These are the activations of a small neural network, seen along a few directions. Each row is one input.
Each table varies a few parts of the input and shows all the possible inputs, shuffled.
Descriptions start from the smaller parts, as in this example, which fits no table here: one of 4 places along a line, together with either a single point or (one of 2 separate values, together with one of 5 places around a ring) or one of 11 places along a line.
Shared parts are said once, and a part with two or three values counts as separate values.

Table:
row 1: [-30  26  -7  31 -40 -32 -26   3 -13 -50  41 -10   7  25  -6 -25]
row 2: [-68  35 -21   9 -93  -2 -13  36 -17 -31  37  31  47  51  19 -48]
row 3: [ 14  25  -9  45 -30 -10 -19 -20 -28 -44  21 -36   1   7  -1  -4]
row 4: [-60  41  46 -23  57  17  31 -22  38  18  26 -42   4 -52  20  12]
row 5: [ 43 -45   9 -43  29  17  15   9   3  69 -36  27  13 -42 -26   7]
row 6: [ 27 -38  -2 -37  46  36  24  44  14  88 -25  32   5   2 -12  13]
row 7: [-52  32  -8  34 -83 -15 -26   1 -15 -27  35  14  31  40  27 -14]
row 8: [ 32 -10  17  22  32 -32 -33 -22  11 -32 -24 -46  -4   2 -17  29]
row 9: [ 65  -4  10  -1  13 -26   8   1  24   0 -32 -16 -27 -31 -14   8]
row 10: [-45  51 -17 -18 -21  50  21 -83 -28 -56  -4  26 -59  34  28  -6]
row 11: [ 35 -24   9 -13  40 -14  -1  29 -15  29 -45  -1 -17 -48 -24  25]
row 12: [ 18   0 -11  36   6 -48 -26 -22   2 -35  12 -43 -25  -2  10 -21]
row 13: [ 21 -91 -17 -42  44  59  44  46  25  70  -7  63  24  14  -3  24]
Q: What is each input in this table made of?
A: either one of 2 separate values or one of 11 places along a line

Table:
row 14: [ -6  24 -23  16 -34  17  24 -40   2 -35  41  -8 -23  17  34 -39]
row 15: [  2  18  -9  40  10  -4 -12 -71 -10 -56  34 -48 -29   8  14  -4]
row 16: [-20  -3 -11  33 -56 -35 -31  23   7 -64  13   3  11  63  10 -17]
row 17: [ 50  -9  12  -5  43 -11 -12 -34   1   9 -45 -15 -27 -26 -23  36]
row 18: [ 12  14   9  58 -25 -51 -44 -11   5 -83   0 -55  -2  34   3   9]
row 19: [  6  36 -11  28 -72 -34 -17   8 -29 -10  21  -9   8 -18  -1 -47]
row 20: [  1 -31  -4 -22  26  39  16  35  -9  44 -10  27  17   7 -12  19]
row 21: [ 26 -17  10 -15  26   5  30  33  29  41  -7  -9  -2 -30   8  -9]
row 22: [-62  80  18  -6 -49   0  13 -22   5 -43   8 -12 -16  -1  30 -26]
row 23: [ 47 -16   9  -3  48  -4  -2 -18  -8   0 -42 -19 -30 -34 -20  35]
row 24: [  0 -37   1 -20  42   1  13  32  19  41   2  12   3 -13  -3   0]
row 25: [-98  68  14  -6 -42  25  -1 -19 -16 -32  22  14  17  29  24   3]
row 26: [-20  19 -20  24 -57 -41 -37   8 -42 -15  31  13  14   0 -11 -36]
row 27: [ -8 -34   2 -16  32  31  15  38   9  58   6  15  31  -1   1  18]
row 28: [-52  76  27  16  -2 -23 -22 -53  -9 -65   1 -49 -20 -11  10   8]
row 29: [  1 -39   8 -25  40  -3  12  20  36  45   8  14  21 -18  -9   3]
row 30: [ 45 -16  -1 -27   6  20  30  17   5  24 -41  16 -20 -24  -2  -2]
row 31: [ 12 -34  -9 -27  13  43  15  20 -17  39 -30  40  11   5 -10  25]
row 32: [-86  64   9  -9 -33  -6  -8 -21  -7 -47  16  10  -8  17  18 -16]
row 33: [ 19 -38 -10 -31  23  14  13  14  -7  23 -34  37 -16  -7 -13   7]
row 34: [ 10  35   0  46 -24 -56 -49 -27 -41 -35  17 -47  -1 -24 -16  -7]
row 35: [ 37 -13  14   2  60  -9  -2  -5   0   4 -25 -33 -26 -33 -22  27]
row 36: [  6  20  -7  34 -68 -29 -12  22  17 -58   5 -18   6  41  20 -27]
row 37: [ 36 -13   3 -22  20  14  30  30  12  28 -23   3 -16 -23  -3  -8]
row 38: [ 22 -31  -7 -34  17   7   4  -2   1  32 -36  43 -13   2 -17  10]
row 39: [  8 -35  -5 -26  35   9  14  28   0  28 -14  24 -11  -6 -16   0]
row 40: [ 15 -28  -6 -30   8  36   5   4  -8  48 -32  46  14  14 -14  29]
row 41: [ -6 -36   9 -21  30  25  14  26  27  61  13  17  48  -6  -5  20]
row 42: [ 49  -9   1 -30   3  12  20   1  13  32 -43  22 -17 -15  -5   1]
row 43: [ 28 -19  17 -22  24   1  29  22  47  45   0  -6  15 -34   3  -6]
row 44: [-31   1 -30  13 -21  14   4 -40  -9 -37  51  13 -19  37  23 -31]
row 45: [ 29 -18  26   1  64 -21  -3 -13  34  21  -3 -41   4 -43 -16  29]
row 46: [-42   8 -28  17 -28  46  13 -39 -18 -21  57  18   7  48  29 -12]
row 47: [ 27 -16  19   7  66 -17  -2  -2  16  18 -10 -43 -12 -39 -10  27]
row 48: [-28  22 -19  29 -66 -11 -34  13 -51   2  34  17  42  11  -9 -20]
row 49: [-29   4 -12  35 -62  -5 -26  26  -4 -45  16   7  40  72  12   1]
Q: Changing only one part turns row 14 into row 44. The same change can be made to row 30. Which row results?
A: row 33
Q: What is each input in this table made of?
A: one of 4 places along a line, together with either one of 4 separate values or one of 5 places along a line
Q: Which other rows does row 33 become when the place on the line of 5 takes its other values? List them by row number.
A: row 24, row 29, row 38, row 39
Q: Which other rows agree with row 35 in the place on the line of 4? List them by row number.
A: row 15, row 17, row 18, row 23, row 28, row 34, row 45, row 47
Q: Which other rows does row 22 become when the place on the line of 4 takes its other values? List them by row number.
A: row 25, row 28, row 32

Table:
row 50: [-90  51  16 -26 -20  22  20  -2   4  10  43  11  25  -7  30 -28]
row 51: [ 24 -42   1  11  47 -19  -7  26   9  34   8 -24  13 -15 -14  12]
row 52: [ 44   9  19  -8  54  -5   1 -26  13  13 -39 -31 -36 -33 -10  19]
row 53: [ -6  13 -14  14 -58 -20  -2  35   2 -30  11   6  11  26  16 -34]
row 54: [-13  26  13  37 -16 -26 -23 -12   0 -47  26 -40  15   8  -4   3]
row 55: [-13   8  -8  26 -45 -41 -34   5  -1 -29  19   3  23  21  -3 -17]
row 56: [-19   6  -6  44 -11 -30 -32   6  -7 -26  46 -25  14  16   4 -11]
row 57: [-46   9  19 -49  36  35  43  17  31  70  14  24  17 -40   5   4]
row 58: [ 25 -52 -23 -31  18  57  39  -2  15  35   2  48  -2  27  11   6]
row 59: [ 42 -27  -9 -21 -15  11   3  35 -32  54 -33  45   9 -15 -26   1]
row 60: [ -5  36   0  12  -6 -19 -13 -62 -20 -68  -3 -30 -56 -11   3  -9]
row 61: [-17 -36  -7 -41  29  49  19  21   2  38 -19  57   9  26  -4  33]
row 62: [ 40 -40   1 -14   3  -1  17  58  22  35 -23  16   1  -7  -9 -12]
row 63: [ -7  24 -27   9 -76  -1 -18  14 -46  -6  -2  32  15  15  -5 -23]
row 64: [-25  -2 -33   7 -45  45  18 -20  -7 -18  29  31   2  56  27 -25]
row 65: [-10  35  12  36 -19 -25 -15 -30  -2 -47  12 -39  -9  -3  14   5]
row 66: [ 34 -45   4  -8  17 -26 -14  28  15  35 -19   9  19 -11 -22   6]
row 67: [ 35 -12  19   2  44  -7   3 -11  15  12 -27 -35 -10 -41   0  27]
row 68: [ 42  -5   5 -15  63  -5  14 -43  -5 -10 -39 -17 -58 -46 -17  15]
row 69: [ -3  53   9  21 -13 -25 -15 -47  -4 -48  -2 -40 -33   4   7   0]
row 70: [-67  10 -12  -8 -32  37  -1   0 -21 -17   9  40  14  57  15   0]
row 71: [ 33 -20  19   2  46  -8  -4   9  19  11 -13 -38  15 -29 -19  27]
Q: What is each input in this table made of?
A: one of 2 separate values, together with either a single point or one of 10 places along a line
Q: Which other rows does row 53 become when the place on the line of 10 takes its other values? List them by row number.
A: row 54, row 55, row 56, row 60, row 63, row 64, row 65, row 69, row 70
Q: Which other rows does row 50 become when the choice among 2 separate values takes its other values? List them by row number.
A: row 57

Table:
row 72: [-41  32  13  -2  12 -12  -8 -39   4 -20  26 -18   0  -9   3   5]
row 73: [ 10 -16 -16 -18 -27  26  21  -1   8  16  -6  37   6  14   9  -7]
row 74: [-34   6   4 -26   7  22  28  -1  27  28  23  23  12  -6  18 -17]
row 75: [ -1 -19   3 -13 -19  -2  -8  57  -9  49  -6  29  39   9  -9  -3]
row 76: [-11   5  -8 -20  -4  35  27  -1  17  23   9  25  -4  24  13 -14]
row 77: [ 19 -27 -17 -12 -28   6  11  32   9   6   6  32  17  16  -6 -18]
row 78: [-22  10 -14   1   7  37  13 -12 -14   7  22   4  -9  20  15  -6]
row 79: [ -8 -14 -14 -26 -15  22  12  17 -19  47 -24  53  -1   8  -2  -5]
row 80: [ -8  -3  -7   8 -21   6  -4 -18  -2 -36 -10   7 -10  26  19   5]
row 81: [ -8  -2   0  33 -21 -30 -24  28  11 -15  14 -15  17  26  12   1]
row 82: [ 61 -47  16   6  55 -28 -13  22  23  46 -30 -44   5 -35 -30  11]
row 83: [-31  56  20   1   3 -23   2 -30   3 -26  13 -43 -20 -39  11  -8]
row 84: [ -3  53  16   9  -8  -1   3 -34 -11 -45 -10 -34 -22 -12   5  -1]
row 85: [ 22  23   4  28 -29 -37 -17  -3 -17 -52  -8 -27 -12 -16 -12 -15]
row 86: [-45  11  -1  -6  16  25  15 -11  -2  12  37   1   6  -9  20  -6]
row 87: [ 14 -21  -2  -1 -29  -1   3  41  18  21  12  15  46  14   0  -6]
row 88: [-27   5  -5 -33   4  39  19  17  -8  42 -13  43  -2  14   0   1]
row 89: [  4   5   6  35 -24 -34 -36   1  -2 -28  11 -19  36   9 -17  16]
row 90: [-14  29   8   5   1  10  -9 -42  -9 -39   3  -9  -4  20  -6  14]
row 91: [ 44 -17  16 -17  81   5  21 -20  18  37 -32 -25 -47 -27 -14  25]
row 92: [-27  15   2  -1   0  23   7 -13   8 -36  -1  -7  -9  33  19   7]
row 93: [ -2 -11 -12  21 -20 -22 -16  17  -2 -33   9   2 -12  30   6 -15]
row 94: [-46   5  10 -41  12  35  20  20   5  36  -2  41  23 -17   4   8]
row 95: [-54  15  13  -8  10   6  12 -13  19 -28  16 -10   8   2  22   7]
row 96: [ 74 -48   0  -5  60 -22  -2  16  12  19 -39 -19 -15 -38 -28  17]
row 97: [ 15  41   0  17 -26 -23 -17 -33 -19 -36 -11 -26 -35 -20  12 -13]
row 98: [  6  11  -3  11 -21  -6 -23 -45 -18 -39  -5   2  -5  12  -4  12]
row 99: [ 11  -2  -6  23 -22 -27 -29 -10 -16 -47   5  -2   6  14 -22   0]
row 100: [ -3  -8 -24   8 -14  20   3 -14 -24   9  14  16 -10  13  14  -9]
row 101: [  7 -24 -21  13 -19   6  -1  19 -22 -12  18  14  12  14  -6  -8]
row 102: [  2 -16  -7  24 -20  -1  -9  29 -10   5  23  -4  42  11   0   5]
row 103: [ 63 -35   0 -13  64 -11   8 -19   9  38 -43 -15 -40 -36 -12  19]
row 104: [ 18 -21  33 -21  84   0  19 -18  31  42 -13 -32 -32 -56 -16  17]
row 105: [ 14  35   8  42 -29 -50 -30  11  -1 -24   3 -45   4 -20  -2  -6]
row 106: [  2 -25 -15 -22 -17   4   0  50 -18  34 -12  48  11  10 -15 -14]
Q: What is each input in this table made of?
A: one of 5 places along a line, together with either a single point or one of 6 places along a line
Q: Changing only the place on the line of 5 turns row 81 into row 92. The same change can be made to row 75. Which row results?
A: row 88
Q: Which other rows agree with row 106 in the place on the line of 5? List them by row number.
A: row 77, row 85, row 93, row 96, row 99, row 101
Q: Which other rows does row 105 become when the place on the line of 5 takes its other values? List them by row number.
A: row 83, row 84, row 85, row 97
